A small network was trained on made-up records. Each row is its average activation on records with the value named, seen along a few directions.
Values that are neighbours, or in one group, have similar rows; names and order tell nothing.
In the rows, 500 means zero.
Random noise pushes rows far along 8 fixed directions. That doesn't count. These rows show it; they differ only by the noise:
367 510 547 505 500 513 718 490 581 584 525 500 493 389 526 603 641 748
 544 442 590 566
523 498 429 475 482 574 697 649 471 576 528 517 507 529 382 622 549 557
 512 489 562 455
448 723 548 331 616 396 604 488 619 611 637 465 556 447 451 347 651 727
 656 496 611 682
520 257 529 617 346 649 304 446 397 519 348 467 307 532 642 427 373 68
 397 499 538 587
640 681 693 461 550 480 568 456 581 579 430 520 660 566 550 319 605 510
 603 519 290 423
497 496 401 527 581 403 618 588 607 386 508 403 573 442 363 632 489 779
 583 373 401 343
477 502 479 462 645 511 518 562 540 513 542 525 508 438 529 610 505 582
 472 581 645 462
368 545 575 635 590 462 545 392 751 487 580 515 564 446 475 680 558 802
 497 527 562 427
693 387 245 240 750 497 472 610 320 316 526 292 604 428 570 556 419 604
 604 458 516 302
550 445 502 397 497 656 542 436 396 599 535 461 499 522 623 485 571 431
 523 549 640 558


Values of Mugu:
t10: 577 708 584 388 590 478 601 625 544 667 547 578 559 574 380 385 563 465
 580 573 510 551
t7: 574 492 536 522 370 655 636 384 370 553 531 572 585 611 540 556 611 508
 470 588 471 395
t14: 508 340 552 503 507 625 512 473 336 516 326 477 436 391 796 580 496 382
 417 434 481 494
t21: 446 519 581 483 507 400 547 593 531 519 420 639 480 373 536 469 526 527
 456 536 511 527
t5: 325 519 502 542 457 331 433 638 639 490 509 594 336 406 347 429 471 449
 448 527 629 682
t18: 497 567 589 552 207 623 564 286 439 645 521 419 516 700 494 341 605 406
 586 387 341 665
t2: 564 677 601 653 663 456 173 498 695 498 537 644 552 669 402 519 327 288
 336 743 499 386
t3: 636 253 419 377 402 776 541 328 139 500 496 485 566 526 767 601 533 388
 463 569 572 393
t17: 531 428 398 321 420 595 570 544 280 577 555 517 449 488 537 449 564 409
 502 550 685 613
t22: 483 434 336 426 428 544 483 536 306 493 567 508 405 494 484 490 471 421
 450 523 650 610
t16: 548 446 522 574 359 496 539 448 561 460 462 491 563 548 429 485 518 532
 531 426 338 401
t15: 553 638 649 649 622 361 303 502 606 386 382 580 575 566 549 443 371 406
 405 559 227 322
t20: 504 545 479 497 521 503 645 412 589 471 559 395 614 506 451 597 604 787
 613 386 431 440
t19: 428 563 514 504 514 367 451 350 541 399 541 437 547 440 523 404 515 686
 573 437 380 523
t13: 492 400 272 423 460 583 554 427 502 440 749 346 536 594 321 651 530 693
 590 466 718 507
t4: 497 536 361 581 597 257 205 673 635 306 449 401 373 460 302 395 255 388
 498 368 429 547
t11: 597 360 311 354 552 443 547 706 280 367 423 480 505 384 492 536 420 503
 503 452 425 353
t12: 438 395 612 505 574 446 494 549 518 467 350 574 448 317 716 510 499 497
 426 508 507 480
t6: 367 630 505 505 512 382 598 577 543 498 507 554 495 433 445 529 525 673
 502 440 409 554
t1: 530 521 562 650 375 461 463 320 520 389 461 443 591 590 478 451 467 558
 547 381 181 371
t9: 493 616 541 608 468 496 497 347 620 489 565 432 594 634 411 553 528 603
 541 450 367 464
t8: 453 490 594 550 456 331 502 612 590 456 290 467 392 374 504 317 464 413
 574 325 293 589
Mugu is arranged as a ring.
List every value one step from t13, in the order listed.
> t12, t8
List every value one step from t20, in the order listed.
> t10, t4
List every value one step from t11, in the order listed.
> t3, t17
List every value one step from t6, in the order listed.
> t15, t1
